These are the activations of a small neural network, seen along a few directions. Each row is one input.
Each table varies a few parts of the input and shows all the possible inputs, shuffled.
A made-up example of a description, with smaller parts first: one of 8 places around a ring, together with either a single point or one of 9 places around a ring or (one of 2 separate values, together with one of 6 places along a line).
Shared parts are said once, and a part with two or three values counts as separate values.

Other details of the inputs vary at random and push rows far along two fixed directions, the same in every table; ignore that.

Table:
r1: [-11  -6 -12  -5   8  -2 -13  -6   4   0  -3   9   3 -13   8]
r2: [ -9  -4 -11   3   0   2 -10  -6   2  -8  -6   6  -2  -9  14]
r3: [ -7   0  -6  -6   2   4 -12  -3  -2  -6  -7   7  -5  -9  12]
r4: [-12  -7   5  -6  -6   1  -1  -3   0 -10   1  16  -4 -11   4]
r5: [ -8   0  -7  -4   4   5 -10  -1  -3  -6  -8   8  -7  -9  14]
r6: [ 13  31   1  23 -28 -13  17 -12 -26  -8  29 -37 -10  15  -3]
r7: [ -7  -1  -6  -5   0   3 -13  -6   0  -6  -6   6  -3  -9  11]
r8: [ -8  -5   7  -4  -3   1  -1  -4  -4 -12  -4  13  -1 -17   4]
r9: [ 17   5  25  10  24  19  14  24  13  37 -19   6  16  27 -33]
r10: [ 26  13 -18  13 -23 -14  13 -16 -30 -14  26 -53  -9  18   0]
r11: [-12  -6   2 -10   2   1   1  -2   4  -5   1  20  -2 -13  -3]
r12: [-10  -3  -9  -1   7   5 -10   0   1  -6 -10  11  -6 -10  12]
r13: [ 26  16  -1  16 -37 -19  18 -12 -19 -19  34 -46  -9  22  -1]
r14: [ -9   1   2 -10   0  -6  -5   0   7  -5   4  18  -2 -11   1]
r15: [-17   0   4  -8  -8 -10  -2  -1   6  -2   7   8   0  -8   8]
r16: [-18  -6  -1 -10  -1  -3   5  -5   2  -2   2  14   2 -13  -2]
r17: [ -9  -2  -6  -3  -1   2 -14  -8   3  -7  -5   6  -1 -10  12]
r18: [ -7   2   5  -9   4  -5  -6   0   5  -5  -1  16   2 -16   2]
r19: [ 18   6  -5  17 -39 -16  28 -18 -28 -17  28 -50  -7  20  -3]
r20: [ 31  -6  26   5  15  12  13  24  18  24 -16  -7  18  29 -25]
r21: [-12  -6 -15  -2   8  -3 -11  -5   2  -2   0   7   0 -13   8]
r22: [-12  19   7  -6  -3   0  -8   7   0   5   7  18 -10 -12   7]
r23: [ 19   7  28   7  23  19  13  29  19  39 -17   6  11  29 -28]
r24: [ -8  -2 -11  -9   5  -3 -13  -7  -3  -3   1   4  -1 -13   7]
r25: [ 31 -10  19   5  18  15  21  18  10  21 -16  -7  17  25 -34]
r26: [ 23  -8  17   1  15   7  21  21  20  31 -12  -9  18  33 -32]
r27: [ 24  10 -18  26 -27  -9  15 -14 -24 -19  19 -49 -10  21   5]
r28: [ 30 -11  28   7  15  17  14  25  16  25 -21  -4  17  30 -24]
r29: [-12  -4 -14  -5  12   0 -10   0  -1  -2  -3  10  -4 -13   8]
r30: [-18  -6   6  -7  -6  -3  -2   0   5   0  -1  13   0  -8   9]
r31: [ -9  -3 -11  -7   6  -3 -13  -8   1  -2   0   6   2 -13   7]
r32: [-12  -4   8  -5  -8  -2  -6  -1   3  -7   2  15  -4  -8   8]
r33: [-12  -5 -16  -2  10  -2 -10  -2   0  -3  -2   8  -2 -13   8]
r34: [-10  -5  -8   1   1   2 -14  -7   4  -5  -7   8   0 -10  12]
r35: [ -9   0 -13  -7   8  -2  -9  -3  -7  -3   0   5  -5 -11   8]
Each input here is: either one of 4 places along a line or (one of 3 separate values, together with one of 5 places around a ring) or (one of 2 separate values, together with one of 8 places around a ring).
Which other rows belong to the same alternative as r22? List them by row number. -> r6, r9, r23
Change only the choice among 3 separate values in r18. List by row number the other rows that result. -> r14, r26
Change only the place on the ring of 5 in r19. List by row number the other rows that result. -> r15, r16, r26, r30
Change only the choice among 2 separate values in r29. List by row number the other rows that result. -> r12

Table:
r36: [ 26 -30  -7   3  10   7   6   7  14  17 -15 -30  18  33 -10]
r37: [ 27   0   2   5  21  14   9  16   1  26 -10 -12   7  27 -23]
r38: [-34 -23 -22 -18  -2 -13 -16 -28   1 -28   1  23   4 -43  16]
r39: [ 18 -14 -24   9 -31 -12  10 -23 -24 -43  15 -38 -13   4  15]
r40: [ 24  -2  24   3   5  -1  25  16   6  16   3  -9  15  22 -33]
r41: [ 13  24 -19  17 -26 -15  -1 -16 -24 -16  28 -37 -14   9  12]
r42: [-20 -13  31 -30  27  11 -17  23  40  21 -26  60  15 -20  -7]
r43: [-47   4   9 -16 -19  -8  -8  -9   0 -17   8  40 -12 -36  20]
r44: [ 12  20 -15  19 -25 -10   7 -20 -34 -23  20 -36 -15   0  11]
r45: [ 26   3  12  20  12  18   5  16   9  20 -19 -13  10  28 -12]
r46: [-16 -12  10 -16  45  28 -20  22  22  26 -38  49   7 -15  -4]
r47: [ 22   7   0  12  17   5   8  18  12  31  -5 -18   9  32 -19]
r48: [-41   7   9 -19 -18 -12 -15 -10   3 -19  10  36 -11 -33  26]
r49: [  1  16   4  12 -39 -19  24 -17 -26 -21  35 -23 -12   0  -1]
r50: [-37  10 -23 -18   8 -10 -19 -10  -6  -8   9  24 -13 -38  21]
r51: [ 27   4   8  16  13  17   2  16   7  19 -14 -15   5  29 -12]
What do these inputs look like to the network? -> either one of 3 separate values or one of 5 places around a ring or (one of 2 separate values, together with one of 4 places along a line)
Start at r45 and move only the place on the line of 4, one step at a time. The first step leads to r51. Which rows follow, in order? -> r41, r47
Start at r44 and move only the place on the line of 4, one step at a time. The first step leads to r46. Which rows follow, in order? -> r37, r50
